These are the activations of a small neural network, seen along a few directions. Each row is one input.
In each table, some parts of the input vary, and every possible input appears once, in random order.
A made-up example of a description, with smaller parts first: line(4) and (point or ring(9) or (values(3) and ring(8))).
Shared parts are said once, and a part with two or three values counts as separate values.
(in the rows, 128 means zero)

Other details of the inputs vary at random and push rows far along three fixed directions, the same in every table; ignore that.

A family of inputs:
x1: [139 138 112 121 132 160  96 141 114 160 119]
x2: [ 98  92 155  63 163  87 235 157 176 146 124]
x3: [ 99 133 129 115  94 115 190 186 139 114 172]
x4: [171 126 143 125 185 117 107  57 165 107  91]
x5: [101 167 110 150  81 128 173 173 120 103 181]
x6: [123 115 120 124 118 137  83 140 100 116 118]
x7: [114 187  85 190  58 141 109 124  87 110 146]
x8: [208 128 171 182 132 118 103  88 170 151 137]
x9: [190 140 137 136 182 118 110  71 164  97 100]
x10: [100  78 147  54 172  98 242 153 169 146 120]
x11: [171 117 177 147 141  95 196 143 194 108 163]
x12: [ 62  91 138  55 164 148 113 134 126 194  99]
x13: [ 52 107  91  91 120 146  85 108  63 153  81]
x14: [101 119 137 156  74 118 158 155 121 133 161]
x15: [ 67 152  85 144  76 160  69 144  56 114 140]
x16: [188 181 130 208 121 110 116  85 131 106 126]
x17: [213 141 127 165 144 132  99  92 145  83 123]
x18: [105 105 143 102 123 150  98 122 129 169 127]
x19: [208 149 142 194 118 114  95 116 139  96 132]
x20: [ 69  68 131  60 167 140  84 108 107 138  88]
x21: [101 120 109  91 130 129 182 154 129 120 137]
x22: [177  92 164 111 164 106 188 129 190 107 140]
x23: [110 170 110 157  77 110 184 179 106 125 161]
x24: [111  95 133 112 116 122 170 173 122 130 146]
x25: [ 42  95 135  62 125 155 117 164 107 182 136]
x26: [177 148 162 191 106  98 182 153 168 103 177]
x27: [ 89 119 141 105 113 137 157 148 147 185 141]
x28: [166 135 161 177  97 104 181 125 182 106 173]
x29: [ 86  87 125  77 154 139 101 132 107 127 108]
x30: [105 102 167  64 153 112 213 179 192 182 144]
x31: [109 193  84 208  39 137 112 136  61 122 152]
x32: [ 95 111 150  87 134 140 150 170 144 164 154]
x33: [ 71  72 118  51 161 142  93  87 110 141  79]
x34: [ 92 144  96 141  76 160  52 178  51 164 142]
x35: [ 71  95 125 112  94 137 121 144 100 139 133]
x36: [ 66  84 114  39 170 125 133 131 111 148  77]
x37: [141 112 123 127 129 150  84 145  99 160 127]
x38: [187 169 124 190 114 123 112  73 150  96 129]
x39: [167 122 104 126 169 136  71  78  92 121  68]
x40: [205 130 128 132 184 120 122  73 161 100  90]
x41: [134 174  96 185  61 144  86 162  83  94 161]
x42: [ 97 126  98  94 125 143  94 135  94 115 113]
x43: [169 138 134 134 134 151  57 121 127 141 120]
x44: [132 124 114 113 177 136  62  58 114 120  67]
x45: [114 202  80 201  62 138 108 155  56 112 152]
x46: [107 120 172 135 105 107 205 183 167 173 190]
x47: [159 110 166 113 167 102 183 121 192 106 142]
x48: [ 70  57 133  45 164 136 109  98 123 145  86]
x49: [166  93 120 117 163 148  49  93 103 110  82]
x50: [186 135 125 141 140 161  56 111 121 135 119]
x51: [161 103 143 120 177 144  36  95 114 160  91]
x52: [195 137 134 128 176 116 105  77 163  98  93]
x53: [184 141 134 138 182 116 112  73 158 101  94]
x54: [ 85 125  89  99 120 140 145 153  89 130 117]
x55: [155 151 151 159 137  96 191 112 179 115 142]
x56: [ 86 140 108 128 121 129 120 121  94 133 112]
x57: [ 62 135  79 123  93 152  79 116  57 139  99]
x58: [154 114 154  94 176  93 195 118 192 119 115]
x59: [137 179  76 176  70 154 102 149  79  89 158]
x60: [190 158 136 174 143 123  97  71 155  89 125]
x61: [ 85 105 146 117 111 119 161 158 133 130 152]
x62: [185 136 137 139 184 114 111  71 156 107  89]
x63: [163 135 170 183 110  95 182 138 174 114 170]
x64: [102 193 113 174  59 146 158 203 114 154 194]
x65: [ 96 159 128 145  94 102 231 185 141 125 176]
Description of these inputs: line(5) and (values(3) or line(10)).
The inputs of x18 and x50 match in every part but the line(5) part. If x27 is changed in the same way as x18 into x50, which row does it become?
Answer: x1
The inputs of x45 and x39 match in every part but the line(5) part. If x29 is changed in the same way as x45 into x39, which row does it become?
Answer: x22
Change only the line(5) part in x57. List by row number the other rows that result.
Answer: x36, x54, x55, x62
A walk changes only the line(5) part. It starts at x21 and steps to x52. List the rest of the walk in order.
Answer: x9, x4, x38
Change only the values(3) part in x30. List by row number the other rows that result.
Answer: x34, x43

A family of inputs:
x66: [111 132 125 134 119  98 180 136 130 101 138]
x67: [105 136  87 104 138 141  85 119  81  97 100]
x68: [121 163 116 150 107 116 197 128 145 116 153]
x69: [124  74 131  72 167 117 137 109 138 111  87]
x70: [148 154 133 173  97 126 143 127 131 146 144]
x71: [158  97 122 120 153 150  39  94 101 120  91]
x72: [132 137 136 153 117 109 141 143 127 131 139]
x73: [150 127 114 112 166 152  54  90 112 146  81]
x74: [132 130 135 147 101 115 177 156 137 151 152]
x75: [104 118 115 100 136 131 116  96 131 120 100]
x76: [103 146 129 147  98 120 153 150 117 150 143]
x77: [180 120 142 159 161 126  60  78 128 112  96]
x78: [127 160 113 153 101 139 114 165 108 115 154]
x79: [156 114 133 124 160 123  92 116 119 124  99]
x80: [ 78  91 133  76 155 109 207 118 143 140 110]
x81: [167 155 143 164  92 132 156 142 168 120 181]
x82: [111  87 148  81 164 137 109  98 150 151 106]
x83: [135 125 125 139 132 105 192 120 143 112 129]
x84: [ 99 131 108 125  94 160  72 121  96 145 133]
x85: [126  80 133  90 163 115 125  88 141 115  81]
x86: [128 155 120 178  92 126 109 147 101 118 147]
x87: [117 108 152 110 142 112 174 128 153 164 123]
x88: [136 156 118 146 127 144  80 124 113 119 127]
x89: [198 126 133 133 163 121 118  83 169  84 102]
x90: [141 157 129 147 113 121 153 166 137 121 158]
x91: [124 101 168 102 167 101 162 113 166 150 111]
x92: [155 175 149 177 108 106 171 138 168 127 167]
x93: [116 100 123  71 168 148  99 112 125 165  88]
x94: [154 104 165 129 162 117 116  85 162 129 113]
x95: [145 110 147  96 151 120 185 151 169 151 136]
x96: [124 160 128 165  94 137 118 134 129 124 162]
x97: [126 118 125  98 143 134 142 150 130 149 123]
x98: [ 74 108 133  84 113 141 161 170 136 147 157]
x99: [ 85  80 126  79 112 141 137 166 106 146 140]
x100: [135 161 118 146 130 116 127  95 133  98 123]
x101: [181 153 139 146 151 125 115 108 156 130 121]
x102: [139 144 116 160 114 128  95 126  97 136 117]
x103: [141 145 143 129 139 121 148 138 154 130 139]
x104: [ 86 110 118  76 140 135 140 167 111 154 121]
x105: [167 130 147 160 154 128  71  74 135 119 103]
x106: [144 172 126 172 101 139 117 144 130 111 161]
x107: [121 122 103 123 114 147  95 146  80 146 115]
x108: [155 146 119 161 106 129 129 152 110 131 139]
x109: [ 69 102 123 105 107 147 102 134  94 151 125]
x110: [118 126 165 136 124 101 189 144 164 137 153]
x111: [ 97 122 117 135  85 152  90 126  92 143 137]
x112: [120 135 100 134 114 123 169 146 106 106 134]
x113: [150 139 123 165 104 135 101 144 109 106 149]
x114: [152  85 157  88 184 105 153 124 157 144 100]
x115: [156 139 141 178  89 120 141 139 140 117 167]
x116: [ 77 145  72 111 102 149 141 159  73 114 131]
x117: [105 153 112 136 112 137 109 133 107 151 126]
x118: [140 164 126 161 106 129 143 132 138 147 146]
x119: [108  89 119 108 121 147  74 115  95 144 111]
x120: [ 98 119 112 138 106 145  75 134  79 128 126]
x121: [ 97 140 109 125 109 157  85 144  97 127 141]
x122: [162 117 163 134 148 101 170 144 165 117 143]
x123: [ 58 123  88  76 129 145 156 145  95 131 117]
x124: [ 72 107 151  89 137 118 182 156 158 151 150]
x125: [213 147 138 173 120 138  99 109 157 104 148]
x126: [ 96 123 108 112 100 156 105 165  97 130 147]
x127: [172 114 134 120 175 103 129  89 143  87  95]
x128: [150 112 132 130 151 125 105 106 123 148  97]
x129: [131 143  95 126 126 150  69  95 105 100  97]
x130: [182 175 135 185 105 124 142 116 158 138 151]
x131: [179 123 146 149 152 110 122  59 167  98  96]
x132: [140  91 159  86 173 120 152 133 172 127 130]
x133: [137  98 161 112 152 107 175 151 161 123 143]
x134: [ 93 146 107 137 109 122 124 114  94 106 119]
x135: [ 70 155  86 112 105 139 126 147  85 107 132]
x136: [ 82 106 135  84 134 130 163 178 133 135 148]
x137: [135 163 135 162 112 124 120 127 137 127 146]
What is each input in this table made of?
Answer: ring(6) and (values(3) or line(9))
The inputs of x92 and x103 match in every part but the ring(6) part. If x82 is changed in the same way as x92 into x103, which row does it become?
Answer: x98
The inputs of x68 and x80 match in every part but the ring(6) part. If x124 is changed in the same way as x68 into x80, which row does it become?
Answer: x105
A walk changes only the line(9) part. It starts at x125 and steps to x126. List the rest of the walk in order.
Answer: x132, x136, x78, x90, x104, x97, x95
List by row number the other rows that have the ring(6) part in common with x74.
Answer: x66, x72, x77, x83, x85, x86, x102, x115, x119, x120, x128
List by row number the other rows that have the ring(6) part in common with x133.
Answer: x69, x71, x79, x99, x107, x108, x112, x113, x114, x122, x127
Change only the values(3) part in x123. List by row number the other rows that result.
Answer: x129, x135
